Each row below holds a small network's activations on one record, seen along a few directions.
Each row is followed by the record's values for the fields U, K, C, M.
A field that a record lacks is left out.
The largest differences between rows may come from other fields.
In the rows, 500 means zero.
Strong random noise was added to every row along 5 fixed directions; ignore it. To show where, here is one row again and again, with new noise each time:
[654 652 443 493 538 503 416 554 328 644 563 572 315 392 588 563 722 302]
[330 614 805 235 552 413 329 452 479 272 296 454 745 677 333 462 473 484]
[467 519 439 524 369 347 337 502 275 483 566 573 491 623 229 486 530 336]
[320 682 595 190 585 554 488 446 611 357 466 288 559 590 414 617 444 502]
[379 605 393 392 444 471 448 482 462 469 603 383 448 597 282 575 485 417]
[652 517 650 586 514 360 549 506 403 489 515 509 454 471 479 534 650 200]
[545 674 522 541 536 454 434 580 486 611 488 422 401 450 434 405 803 343]

[530 528 353 568 542 544 590 479 478 631 657 453 333 456 574 625 409 459]	{U: u1, K: k1, C: c2, M: m2}
[491 401 525 526 425 385 505 500 422 403 614 527 510 609 375 588 377 412]	{U: u1, K: k1}
[532 563 395 501 542 588 572 555 608 596 512 399 385 382 567 471 683 529]	{U: u5, K: k1}
[526 408 496 616 409 440 598 525 579 434 553 458 506 484 410 505 501 430]	{U: u2, K: k2, C: c2, M: m5}
[439 485 459 349 529 613 483 502 563 470 495 499 524 486 603 585 451 657]	{U: u5, K: k2}
[580 593 636 432 560 562 411 581 540 479 353 533 548 441 611 412 699 542]	{U: u2, K: k2, C: c1, M: m1}
[405 658 390 418 546 602 435 632 642 586 551 336 385 489 466 455 655 602]	{U: u1, K: k1}
[607 593 369 323 471 617 403 545 354 511 570 634 361 410 640 685 564 462]	{U: u2, K: k2}
[448 539 675 396 572 478 413 450 436 425 368 546 612 567 515 484 413 493]	{U: u1, K: k1, C: c2, M: m2}
[644 588 450 431 539 567 190 695 290 643 496 754 385 421 692 498 720 546]	{U: u1, K: k2}
[303 621 539 248 481 596 277 625 648 383 380 446 632 587 375 389 624 736]	{U: u2, K: k1}
[623 401 650 687 502 366 600 501 469 493 515 535 518 486 544 493 499 339]	{U: u1, K: k2, C: c2, M: m5}
[566 538 503 405 523 621 588 441 554 469 431 509 502 352 659 527 545 515]	{U: u3, K: k1, C: c1, M: m4}
[457 408 405 565 498 549 794 425 727 480 613 274 453 487 493 607 369 546]	{U: u5, K: k2, C: c1, M: m1}
[452 512 611 455 529 482 406 608 593 462 462 476 566 549 488 448 575 569]	{U: u1, K: k2}
[508 664 553 439 595 529 297 493 328 623 386 635 514 481 616 427 566 516]	{U: u1, K: k2, C: c2, M: m2}
[636 473 542 596 542 502 854 398 633 480 593 346 387 381 625 679 449 279]	{U: u2, K: k2, C: c2, M: m2}
[527 607 756 468 682 493 688 381 633 473 399 338 528 431 632 555 499 333]	{U: u1, K: k2, C: c2, M: m2}
[351 693 504 405 669 624 361 586 653 645 363 379 514 460 590 326 637 746]	{U: u4, K: k2, C: c2, M: m5}
[439 356 537 517 363 422 470 511 491 341 488 566 646 603 338 485 384 519]	{U: u2, K: k2, C: c2, M: m5}
[560 459 233 604 366 525 708 338 443 553 620 501 368 393 448 572 426 345]	{U: u3, K: k1, C: c2, M: m4}
[660 457 395 662 423 477 446 583 352 598 543 667 379 408 541 457 625 402]	{U: u2, K: k1, C: c2, M: m4}
[488 577 376 667 488 477 344 649 482 716 532 494 398 485 429 299 712 559]	{U: u1, K: k2, C: c2, M: m3}
[566 387 679 525 560 448 531 572 562 407 519 480 563 543 560 548 448 479]	{U: u1, K: k2, C: c1, M: m3}
[494 569 294 538 440 594 381 633 499 612 540 529 416 477 471 416 655 624]	{U: u2, K: k2, C: c1, M: m1}
[547 541 752 294 581 554 597 396 566 307 266 502 636 428 632 537 520 448]	{U: u3, K: k1}
[620 469 552 579 524 463 582 587 533 511 573 457 408 452 560 555 596 368]	{U: u1, K: k2}
[487 620 345 569 430 479 146 711 347 692 492 620 408 517 372 273 802 571]	{U: u1, K: k2}
[417 655 277 535 427 505 334 589 448 666 579 451 364 515 326 389 677 512]	{U: u1, K: k2}
[562 495 354 536 441 502 333 649 388 610 629 634 383 493 517 530 607 513]	{U: u1, K: k2}
[499 516 381 564 479 575 585 625 683 559 587 378 399 439 496 479 627 535]	{U: u2, K: k1, C: c2, M: m2}
[432 610 246 361 441 647 317 485 398 561 456 584 479 485 454 453 514 667]	{U: u3, K: k2, C: c1, M: m1}
[393 563 412 484 506 506 466 499 505 546 574 403 454 572 386 497 438 523]	{U: u1, K: k1, C: c1, M: m3}
[643 653 477 295 596 645 554 404 384 504 495 577 359 349 749 732 509 339]	{U: u2, K: k1}
[354 779 440 339 684 641 492 381 571 681 444 351 445 447 599 494 488 600]	{U: u4, K: k1, C: c2, M: m2}

Which values does each new row have?
[553 558 631 493 608 500 745 481 692 469 547 264 425 438 577 614 550 338]	{U: u1, K: k2}
[633 323 586 689 442 413 693 567 602 392 565 450 500 505 449 519 532 371]	{U: u2, K: k1, C: c1, M: m1}
[638 439 699 381 573 562 582 522 540 329 447 558 576 465 718 662 450 480]	{U: u2, K: k2, C: c1, M: m1}
[466 407 683 430 450 377 363 521 382 317 432 610 661 656 391 507 393 476]	{U: u1, K: k2}
[691 427 548 585 476 471 394 553 312 513 484 766 502 459 627 518 553 478]	{U: u2, K: k1, C: c1, M: m1}
[239 514 320 368 376 501 185 578 439 464 562 508 578 719 213 425 369 739]	{U: u1, K: k2, C: c1, M: m3}
[655 408 702 629 531 411 770 421 589 382 494 425 524 467 539 576 475 295]	{U: u2, K: k1, C: c1, M: m1}
[432 511 515 468 523 419 470 309 311 520 475 586 554 571 442 551 281 424]	{U: u4, K: k1, C: c2, M: m2}
[605 511 337 562 442 475 459 517 296 601 645 599 328 470 496 602 515 339]	{U: u1, K: k2}
[647 323 598 600 388 356 514 421 275 382 511 739 560 515 501 580 363 327]	{U: u2, K: k1, C: c2, M: m4}
[521 689 361 525 514 598 504 541 562 628 501 410 350 372 506 408 746 435]	{U: u2, K: k1, C: c2, M: m4}
[482 532 521 468 546 553 325 563 483 567 367 585 562 468 567 332 615 675]	{U: u5, K: k1, C: c1, M: m3}
[610 490 452 605 480 463 494 613 467 584 621 530 362 456 527 516 640 408]	{U: u1, K: k1}
[414 537 483 335 495 550 326 493 420 472 374 593 585 530 498 449 493 649]	{U: u5, K: k2}
[369 455 316 608 396 467 474 474 524 550 546 440 522 590 269 381 457 639]	{U: u5, K: k1, C: c1, M: m1}
[528 594 381 450 486 599 537 607 610 522 572 390 354 422 503 534 675 481]	{U: u2, K: k1}
[335 564 286 399 477 522 383 387 372 578 601 487 483 598 374 561 279 598]	{U: u4, K: k2, C: c1, M: m3}
